A small network was trained on made-up records. Each row is its average activation on records with the value named, seen along a few directions.
Related values have similar rows: they may be neighbours, one step apart, or belong to one group.
Random noise pushes rows far along 7 fixed directions. That doesn't count. These rows show it; they differ only by the noise:
[ -63  -45   11   90 -216  199   66  150 -148  129  -29   47  165  -30
 -209 -156  -25  -79]
[   1  208  196  109 -271  155 -236   -1 -211  307  -82   38   75   92
 -121   -6  -73 -312]
[  10  234  165   17  274  141   10   31 -387  276  -23  -84   52  -82
   10  168 -135   48]
[-245  -41 -105  429  -88   44   88 -112  475   -4  187  266  228  156
  202 -129  -51  -73]
[-337   63  333 -177 -120 -210 -258 -146  153 -115  121   48   80 -398
 -158 -183  108 -376]
[-279  188  445 -186  154 -135   46   22  282 -129  285  -21 -118 -198
  208  175  133   96]
[ -49 -206 -212  -31 -254 -246 -100   10  158 -170  -12  -81  122 -237
 -376 -508  129 -128]
[-405  166  180  291  179  153 -106 -267 -175  228  -23  253  378 -114
   44  102 -222 -416]
[  -1  168  374 -221  -55  231  155  343 -324  153   27 -141 -105  -45
  -88  203   57  179]


Field G:
g8: [  43  237  579 -117 -516   83 -191  149  606   64  451  109 -347   79
  263  -36  186  -35]
g7: [ 370  154  206 -265   35  119 -367   71   36  105  279  -29 -441 -241
   93 -150  132  188]
g2: [   5 -233  -24 -230  186   69 -142  -59  -77 -292   64   24  -63 -445
 -100 -240   56  -19]
g13: [ -98   69  -44  309  -64  231  -78 -254 -336  227 -400  268  364  419
   75  310 -310 -600]
g4: [-285 -170 -202  191  484  262  458 -166 -539   18 -303  229  530   49
   63  426 -327 -136]
g12: [-272 -287  -52 -382  460 -492  217  -19  143 -401  161 -224   -4 -584
 -183 -235  160  392]
g14: [ 524  -95  279 -293 -331  465   63  280 -301  378   73   92 -189  -51
   -8    1  -94  -30]
g5: [-438  -10  320 -186 -244  193 -470 -217 -267  -34  -22  218  142 -370
 -280 -171   17 -670]
g3: [-145  346  520 -263  502   86  287   83 -195  182  219  -97 -207  -95
  415  565  -40  439]
g15: [ 748  115 -367   49  147 -146  -90   95 -158  393   -1 -384 -270  169
  -37 -224  -81  432]
g9: [ -58  -42 -157   10  674 -183 -193 -391  214 -186  189  185  -48 -369
  390  -15  -84   71]
g6: [   9 -131  -72 -263 -135 -342   80   -7  265 -461  -45  -65 -112  -71
  -97   37  152 -142]
g11: [ 197  255  122   26 -104   90  -89  -30   -8  290   -6  -29 -147   65
  111   37 -121   23]
g1: [-287   25   19 -216  214   10  175   89 -398 -334 -286 -154  -40   75
  -99  574   98  209]
g10: [-231 -198  -59  146  -50  -48  117 -156   44 -177 -255  187  180  216
   45  247    9 -354]
G is arranged as 3 separate groups.
Question: List the group mates of g11, in the order listed.
Answer: g8, g12, g3, g15
Question: List the group mates of g10, in the order listed.
Answer: g13, g4, g14, g6

Field E:
e10: [ 184  -27   43   -9  -76  340  377   36  -84  195  222  -47  -62 -128
  -21 -398 -161  239]
e9: [  25  475  379    6  821 -166 -286 -187   86   88  385 -135 -214 -309
  400  186  -37  180]
e2: [ 259 -289 -187 -424  -10 -331 -316  207 -119  -70 -202 -362 -307 -161
 -375 -199  211  226]
e15: [ -36  275 -150  303   42 -151 -448 -362 -168  200 -135  -10  117 -137
 -187 -120 -129 -359]
e4: [ -39  175 -100  162   61 -278  229  -16 -107   45 -307 -362   30  436
  -58  186   -5   78]
e6: [ 718  224   -7 -359  -48   84 -367  -62  -55    4  204 -209 -510 -248
  211 -372   24  153]
e13: [-560 -348    6   96 -426 -143   90 -169  255 -280 -169  374  521  -40
 -153  -76   89 -646]
e11: [-154 -301    2 -375  270 -263  -45   -5  -98  -92   15   -1  132 -560
 -330  -85  -96 -297]
e7: [ 281  128   -5  -90 -151 -266 -422  -93   85  154 -178  -48 -223  379
  138  -57  226   87]
e14: [ 251  105 -224  119 -153   33 -414 -289  217  -58  108  238  -43  -35
   61 -326 -158 -335]
e12: [ 311 -113  -36   50 -204  407  273  253 -337  337 -103  138   87  100
  -16   98 -142 -162]
e3: [-676  317  446  327   59  114 -127  -11 -335   47 -300  -11  288  459
    8  751   27 -387]
e5: [ -31  -13 -124   83 -422  487 -209   82 -557  103 -221  276  324   67
 -305   26 -234 -429]
e1: [ -95  213   61  133   -6 -245   60  -51   41  103 -189 -175   79  136
  -62  185  -32 -151]
e8: [ 196 -371 -218 -379   58 -288  -45  -83  -58 -184   54 -192 -234 -476
 -321 -368  201  462]
E is arranged as 5 separate groups.
Question: List the group mates of e5, in the order listed.
Answer: e6, e14
Question: List the group mates of e11, in the order listed.
Answer: e13, e12
Question: List the group mates of e9, in the order listed.
Answer: e15, e3
Question: List the group mates of e4, in the order listed.
Answer: e10, e1

Field U:
u4: [-525   80  118  426 -541  295  106  111  258  171 -200  192  232  644
  105  248   26 -150]
u7: [ 105  129 -139 -133  849  -80   30 -568 -515  352  -58   97   45 -125
  180  196 -493   33]
u6: [ 104 -183  -25  197 -401 -208  -26   13  559  -91  386  -34   58 -211
  -81 -520  163 -432]
u8: [-447  227  576  -75 -532   92 -399  -70 -160  213 -105  -36   70  199
 -153  305  -65 -367]
u3: [-516 -176   65  353  183  -55  409 -109  369 -163  -70  459  272  302
  435  461 -125  -79]
u9: [-384  178  359 -221  121   67  273  123  224  -65  287   22 -139 -186
  169  -81  -49  420]
u15: [  62  328  537 -436  118  -91 -156    9 -341  219  160 -103   64 -654
 -180 -101 -111 -358]
u2: [ 358  246  105  360 -177  607  -77 -115 -442  867  291  361  282 -152
    2 -272 -506 -433]
u14: [ 562  -20 -417 -161 -193  144   45  191   33  -86   -3   86 -255  161
   77 -300  -55  335]
u12: [ 462 -297 -582  505  189  303   -1  133  -35   21  -59   42  225   25
 -225 -427  145  299]
u13: [ 303 -233   90 -255 -530  258 -334 -107  155 -114  347  101 -194 -287
  102 -415  169 -204]
u10: [ -19   97 -524  227  977 -316   24 -115 -450  -84 -441 -411  -43   25
   55  196   11  333]
u1: [ 157  202  237 -152  172  175  -61  337  -53  -66  261 -122 -316  -68
  155  122  164  424]
u11: [ 691   10  -29  -49  134  626 -416  -83 -219  457  301  326 -167 -697
  -21 -372 -236 -305]
u5: [-117 -420   75 -541 -282 -516   -4  -17  112 -377 -214 -202  -62 -148
 -380   26  220  -41]
U is arranged as 5 separate groups.
Question: List the group mates of u12, in the order listed.
Answer: u10, u1
Question: List the group mates of u13, in the order listed.
Answer: u14, u11
Question: List the group mates of u8, in the order listed.
Answer: u4, u9
Question: List the group mates of u5, in the order listed.
Answer: u7, u3
